Each row below holds a small network's activations on one input, seen along a few directions.
In each table, some parts of the input vary, and every possible input appears once, in random order.
A made-up example of a description, with smaller parts first: one of 2 separate values, together with either a single point or one of 11 places around a ring or (one of 5 places around a ring, together with one of 6 places along a line).
Shared parts are said once, and a part with two or three values counts as separate values.

Other details of the inputs shift rows strongly along two fixed directions, in all tables alike. That doesn't count.

Rows:
R1: [  4  11  32  -9 -26  10  31 -14 -16  45  -2 -11]
R2: [  5   5  31 -13 -24   7  32 -14 -22  38 -16 -18]
R3: [-32 -27  17  -5   2  54  -8 -40   4 -10 -22  28]
R4: [ 33  31 -15  10 -14 -36  19  36   2   4  12 -13]
R5: [ 35   6  -9  16   3 -46  25  30   7   4  -3 -20]
R6: [ 35  33 -16  12 -12 -33  17  33   5   7  14 -15]
R7: [-11 -13 -25   8  26 -15 -37  11  16 -31  16  12]
R8: [-37 -13   6 -31  -7  43 -27 -35 -22  -5 -10   3]
R9: [ -9  12  43   2 -12  -3  28 -14 -12  48 -14  -9]
R10: [-47 -27  20 -18   9  27 -26 -37 -15  -1 -17   9]
R11: [ 34  11  -8  18   5 -44  26  29   8   6   5 -17]
R12: [ -9  10  42   1 -11  -6  31 -16 -16  43 -18 -10]
R13: [ -2   4  37  -3 -18   2  33 -16 -11  48  -6  -9]
R14: [ -3 -13 -24  24  24   2 -24   9  27 -49  -8  27]
R15: [  2   9  33 -12 -27   8  33 -12 -18  42  -3  -9]
R16: [-42 -31  16 -23   3  35 -20 -35 -10   4   1  15]
R17: [ 43  34 -14  28 -15 -16  31  31  16 -10 -10   0]
R18: [-50 -24  21 -17   6  28 -26 -34 -11   4  -4  18]
R19: [  4 -12 -34  -4  19   3 -34  12  12 -33  22   4]
R20: [ 36  34 -16  12  -8 -31  17  34   5   7  11 -18]
R21: [  3 -13 -35  -5  20   0 -31  10   7 -38  18   3]
R22: [ -2   1 -38  -6  15   0 -35  11   4 -39  16   2]
R23: [ 11 -12 -34  12  13  17 -21  10  24 -51   1  21]
R24: [ -2 -19 -30   2  27  -6 -33  10  17 -30  17   6]
Each input here is: one of 4 places along a line, together with either a single point or one of 5 places along a line.
Question: The inputs of R22 and R21 match in every part but the place on the line of 4. If R8 is changed in the same way as R22 into R21, which row does it become?
Answer: R2
Question: Change only the place on the line of 4 in R1. List by row number the other rows that result.
Answer: R6, R7, R13
Question: Start at R20 and move only the place on the line of 4, one step at a time. The first step leads to R19. Which rows follow, in order?
Answer: R24, R9

Rows:
R25: [-27  -9   7   0  -4  37 -11 -32   1  -7  -9  22]
R26: [-32 -19  14 -16   0  20 -27 -22 -14  -2 -15   9]
R27: [ 11  24  20   1   1  -9  24  -2 -10  28  -1 -19]
R28: [ 12 -14 -15  11   8   2  -9   6  15 -18  16  13]
R29: [-30 -20   8 -11   4  26 -12 -32  -8 -10 -23  11]
R30: [ -3   0 -21  -4   9 -11 -19   9  12  -9  24   3]
R31: [ -1  -6 -19  10   7  -7  -5   6  11 -30  -7  18]
R32: [  1  17  11 -12  -9  30  11 -10 -13  15  -6  -6]
R33: [  2 -23 -12   4  23 -10 -11   9   9 -15   8  -1]
R34: [ -7   3  18 -14  -3   6  12 -15 -24  11 -10  -7]
R35: [  5  -6 -22   7   8   0 -10   4  11 -31 -12   0]
R36: [-21 -37  12 -19   7  27 -12 -28 -10  -3  -9   8]
R37: [  9 -17 -12   5  24  -4 -14   5  16 -12  11  -2]
R38: [-10  -6 -21  -4   8 -16 -16  12   5 -12  21   3]
R39: [ -9  15  21  -7  -2  13  12 -14  -9  18   5   2]
R40: [ -5   4  16   7  -7  14  12 -22  -3  14 -18  -2]
R41: [  9   5 -26   9   7  14 -10   9  18 -24  -8   6]
R42: [ 10  18  18  -1 -15 -11  34   3 -17  17  -4  -3]
R43: [  2  -5 -26 -10  -5  -5 -16  11   4 -21  16   2]
R44: [ 12 -18 -17   2   3   4  -5  11  13 -27   8  10]
R45: [-31  -7  10  -4   5  32 -11 -30   7  -3  -8  20]
R46: [ 12  18  22  12 -16 -11  14   2  -7  30 -10 -12]
R47: [-14 -22   5 -17   1  51 -12 -23   1   1  -5   9]
R48: [ -6   2  21  -7 -17  10   0  -8 -12  15 -18  -8]
R49: [ -6  -6 -17  11  21 -11 -11   5  11 -23  -7   2]
R50: [ 34  -2  -7  18   5 -21  14  17  11   3   7 -11]
R51: [ -6   4 -15   2  17  -9 -10  12   0 -23  16   7]
R52: [-29 -12   2 -19 -10  29 -21 -28  -9   5  13  11]
R53: [-24 -10   7 -24   2  36 -17 -28 -20 -12  -6  -1]
R54: [  7   1 -32 -10   2   6 -20  13   8 -12  13  -5]
R55: [ -8  -2 -16  14  14  -8  -6   8  15 -24  -1  14]
R56: [-33 -20   3 -27  -8  21 -17 -24 -15   1   5  13]
R57: [ 26   8 -18  -2  -9 -29   8  22   0   1   7 -23]
R58: [ 16  24  16   5 -21   5  18  11  -2  29 -15 -10]
R59: [  7  19  25   8  -7 -14  14   4  -2  34 -10 -15]
R60: [ 16  17  -7   9  14 -32  13  22  -4  -2   7 -17]
R61: [  9   0  24   8  -8 -11  36   5   0  28  -1  -2]
R62: [  6   4 -20  -3   3   2  -9  10   0 -32  11   6]
R63: [ 21   4 -16  -1  -3 -39   9  22  -4   4   6 -18]
R64: [  4  -2 -21   9   0   3  -5   7  15 -33  -6  13]
R65: [ 23  17  -6  15 -14 -24   8  30   8  -6  -1  -1]
R66: [-18   1  26  -2  -3  -1   0  -7 -11  23 -13  -6]
R67: [ -5  14  18  -3 -11  17  13 -16 -14  14   5   5]
R68: [  0  -1 -17  12  21  -5 -14   1  18 -19  -3   1]
R69: [  1   9  14  -5  -9 -23  23   3 -13  36   1 -23]
R70: [ -1  17  26  10 -15 -17  22  11  -5  29  -7  -1]
R71: [  3  -6 -25  -3   7 -10 -24   4   3 -11  18  -8]
R72: [-13   2  24  -4 -17   3   6  -6 -11  16 -13  10]
R73: [  7 -22 -15   2   9  -6  -5  10   9 -23   8  14]
R74: [ 17  21  -1  19   0 -28   4  27  15   6   7   1]
R75: [ -9   9  23   4 -19  11   2 -10  -6  20  -4   9]
R76: [  7   5 -19   3  16  -2 -18   3  -2 -22  13  -4]
R77: [ 20  13 -13   3   5 -34   4  19   7  13  15 -21]
R78: [16  5 24  8 -7 -5 33  1  7 31  2 -2]
R79: [ 24  -3  19   1 -14  -3  33   2  -4  22 -12 -17]
Question: Describe the family of inputs behind these rows.
Answer: one of 5 separate values, together with either a single point or (one of 2 separate values, together with one of 5 places around a ring)
Question: The inputs of R69 and R49 match in every part but the choice among 5 separate values. If R30 is changed in the same way as R69 into R49, which row does it become?
Answer: R45
Question: List by row number the other rows that have the choice among 5 separate values in common with R65.
Answer: R26, R46, R48, R58, R59, R66, R70, R72, R74, R75
Question: Start at R39 and move only the place on the ring of 5, one step at a time. The first step leads to R51. Which rows follow, in order?
Answer: R42, R62, R67
Question: Change only the choice among 5 separate values in R50. List by row number the other rows that result.
Answer: R40, R46, R71, R76

Rows:
R80: [-10 -19  31   2  10  36  -1 -27   2  14 -24   0]
R81: [ -7  -8  -4  -7  29  13  -2  -8  -2 -23   5   3]
R82: [ 30   4 -21  13  25 -31   1  19   1 -17  18 -18]
R83: [-39   2   8   4   6  25 -13 -32   2  -6 -17  18]
R84: [ -1 -34  -7   6  19  23 -27  -1  21 -17   6  17]
R85: [ -1 -20  -6 -10  11   7 -15 -10  -3  -9  29   2]
R86: [ 32   6 -13  10  14 -26  27  29  11  -9  25   0]
R87: [ 20   4  21  17 -15 -14  22  13   0  13 -35  -9]
R88: [  2  29  11   1  -4 -27   7   8  -4  36  -4 -28]
R89: [ 35  33 -18  -5 -34  29  11  12   4  -1  10  -6]
R90: [ 22   3 -29  21   4 -33  12  21  14 -31 -17   1]
R91: [-31 -13  10 -22   2  24  -5 -20 -22 -18 -16  10]
R92: [ 14  12  30  14  -7   2  57 -22  -2  38 -26 -13]
R93: [-20  -5  -4  16  20  14 -42   0  14 -22 -12  16]
R94: [-22 -29   2 -28   7  26 -21 -24  -4  20  16  -7]
R95: [-12 -25 -18 -16  -2   1 -30  -2 -13 -27  16  12]
R96: [ -1  35  39   4 -17 -14  29 -10 -26  44  -8 -17]
R97: [ 44  40 -41   8 -11  12  -3  27  10 -31   3 -16]
R98: [-11 -21 -20 -16  31   7 -35 -10   4 -10   9 -17]
R99: [ 13  17  25  22 -16 -12  15  15  14  30  -7   6]
R100: [ 16  27 -11  14   3 -35  14  35  10  -7  22   9]
R101: [-23  -4 -11  -6   7   3 -38  -5  -3 -17  29  16]
R102: [-32 -18  34 -40 -33  25   3 -33 -27  47 -11  -9]
R103: [ 16  19 -20   7  -1 -42  -8  35  13  16  24 -14]
R104: [-18 -21 -23 -22  11  -2 -39  -2  -7 -19  -5 -12]
R105: [  5  11  34 -11 -33  -6  53   2 -24  34 -10   0]
R106: [ 23  -5 -29  17  -9 -32  13  25  21 -26   0  11]
R107: [-20 -27   4  -5   5  35   3 -34   9   0   1  19]
R108: [ -3  24  32  15 -30  -4  46 -11   1  45 -10   7]
R109: [-23 -11  21 -20 -11  14  -4 -28 -32   4 -14  -5]
R110: [ 10  30 -18  17  21 -32   2  31   5 -23   8   3]
R111: [ -8 -33  -9   1  -3  13 -31   6  13 -27  -7  21]
Question: The inputs of R91 and R105 match in every part but one. If R109 is changed in the same way as R91 into R105, which row does it become?
Answer: R95
Question: Describe the family of inputs behind these rows.
Answer: one of 2 separate values, together with either a single point or (one of 3 separate values, together with one of 5 places along a line)
Question: Change only the place on the line of 5 in R99. List by row number the other rows that result.
Answer: R100, R101, R103, R108

Rows:
R112: [-23 -31   2  -2  17  51 -24 -33  16 -16  -8  22]
R113: [-20 -33  -4 -18  17  15 -24 -17  -7 -16  16   8]
R114: [ -8  20  16   2   0 -15   4   0  -9  24  11  -4]
R115: [-40 -38   0 -20  13  10 -36 -22  -7  -8  -1   8]
R116: [ 10  -5  13  16 -11   4  25   0  15  13  -9  14]
R117: [ -1  17  14  12 -11  -2  21  -2  -2   0 -24   6]
R118: [ 15   3   6 -12 -11   4  21   2 -12  13   9 -10]
R119: [  7   0  10  -2   6  -7  17  -7  -5  22   7 -17]
R120: [ 19  10   0  -7 -14  10  12  -2  -6  15  -6 -22]
R121: [ 20   2   4 -11 -21   7  15   3 -11  11  -4 -14]
R122: [ -1 -16 -25  -1  16 -20 -18  10   7 -20  23   5]
R123: [ 18 -10  17  15  -6  10  27   0  13   9  -9  10]
R124: [ 23   0 -35  33  17 -23 -13  35  39 -39  13  19]
R125: [-13  12  19   2   2 -24  -3   3  -9  26  -5 -11]
R126: [-34 -22 -10 -30   1  39 -30 -26 -10 -15  15  15]
R127: [ 16 -14 -36  10  35 -38 -25  27  17 -27  10 -16]
R128: [  7  18   4  -7 -25   1   7   3  -8  15  -2  -9]
R129: [ -9   1  17  -2  -2 -24   5   2  -7  24  -5 -11]
R130: [ 10  10  10  12  -1   6  26  -7   0   0 -28  -6]
R131: [ -1  31   8  -5 -11  -1   5   4 -11  19  11  -5]
R132: [ 1 17 19 23 -6  5 12  2 13 16 -8 14]
R133: [ 42  10 -56  11  24 -31 -12  42  21 -39  29 -14]
R134: [  2  19   6  -9 -15  -1  13   2  -9  17  12  -6]
R135: [  4  30   6  -3 -20   2  -1   5 -11  18  -2  -9]
R136: [-43  -1   4  -3  10  36 -34 -27  -5 -28 -19  26]
R137: [-36 -46   5 -24  18  20 -35 -25 -11 -11  -2   4]
R138: [ 11   7   0  -9 -26   2  12   3  -9  14  -3  -9]
R139: [  3   7   9  10 -12  -2  26  -2  -2  -2 -26   7]
R140: [ -5   8  14  -2  -4 -15  12  -2  -7  21  11  -5]
R141: [ 25  -6 -36  21  20 -20  -5  29  17 -56  -6   9]
Question: The inputs of R112 and R124 match in every part but one. If R120 is changed in the same way as R112 into R124, which row does it become?
Answer: R128
Question: Describe the family of inputs behind these rows.
Answer: one of 5 places along a line, together with either one of 2 separate values or one of 4 places along a line
Question: Change only the place on the line of 5 in R113. List by row number the other rows that result.
Answer: R114, R119, R122, R140
Question: Change only the place on the line of 5 in R127. List by row number the other rows that result.
Answer: R115, R125, R129, R137
